These are the activations of a small neural network, seen along a few directions. Each row is one input.
In each table, some parts of the input vary, and every possible input appears once, in random order.
Descriptions start from the smaller parts, as in this example, which fits no table here: one of 8 places around a ring, together with either a single point or one of 9 places along a line or (one of 3 separate values, together with one of 4 places along a line).
Shared parts are said once, and a part with two or three values counts as separate values.
(in the rows, 128 means zero)

Other details of the inputs shift rows strongly along two fixed directions, in all tables alike. That doesn't count.

Table:
x1: [115 103 147 136 157 104 147 146 128 134 135 121]
x2: [137 129 147 136 120 134 141 149 126 132 129 128]
x3: [137 137  39  57 151 125  77 101 135 113 128 152]
x4: [142 149 120 124 100 158 109 118 127 127 116 129]
x5: [137 130 149 137 120 135 141 149 128 131 129 131]
x6: [113  96  68  74 217  64 111 105 129 120 135 138]
x7: [143 141  42  67 153 123  67  93 132 116 138 147]
x8: [129 122  81  93 168 100 100 100 126 124 130 127]
x9: [122 123 158 147 112 146 145 149 129 132 118 124]
x10: [149 150 120 114 101 155 120 132 130 123 119 140]
x11: [124 126 148 146 118 135 131 132 127 135 125 112]
x12: [ 90 131 135 156  88 126 161 109 130 121 137 132]
x13: [136 130 160 144 112 139 150 148 125 132 121 124]
x14: [ 89 132 140 160  85 128 162 111 131 120 135 135]
x15: [153 154 121 125 100 153 108 126 129 128 129 132]
x16: [124 108 147 142 166  97 140 126 123 134 132 117]
x17: [138 148 119 125  96 158 107 122 131 127 121 127]
x18: [124 109 147 141 163  95 142 127 123 135 133 113]
x19: [109 100 142 133 160 102 146 141 127 133 128 119]
x20: [143 151 121 124  98 156 110 118 129 127 118 128]
x21: [125 108 146 143 166  97 137 133 123 134 139 118]
x22: [139 132 150 146 121 131 132 137 125 135 133 117]
x23: [144 152 131 133  87 163 110 130 131 130 127 128]
x24: [144 149 118 124  97 156 106 126 130 129 129 127]
x25: [122 105 146 134 167 100 150 139 124 130 128 127]
x26: [114 103 144 132 162 100 149 138 125 132 125 119]
x27: [113 102 145 134 164 103 148 137 125 131 123 124]
x28: [127 124 149 139 121 140 139 149 129 131 127 129]
x29: [123 124 149 148 122 137 130 132 127 133 124 116]
x30: [151 148 119 116 103 158 117 138 129 124 124 142]
x31: [ 75 106 131 153 134  91 165 105 128 119 142 132]
x32: [152 154 123 124  99 153 111 120 128 127 122 131]
x33: [142 148 122 118  93 162 117 139 133 125 124 139]
Each input here is: one of 3 separate values, together with either a single point or (one of 2 separate values, together with one of 5 places around a ring).
Changing only the choice among 3 separate values turns x2 into x5. The same change can be made to x24. Which row results?
> x23
Which other rows does x25 become when the place on the ring of 5 takes its other values? List them by row number.
> x9, x27, x28, x30
Which other rows does x2 become when the choice among 2 separate values takes its other values? List them by row number.
> x22
Which other rows does x26 become when the choice among 3 separate values takes its other values? List them by row number.
> x6, x27
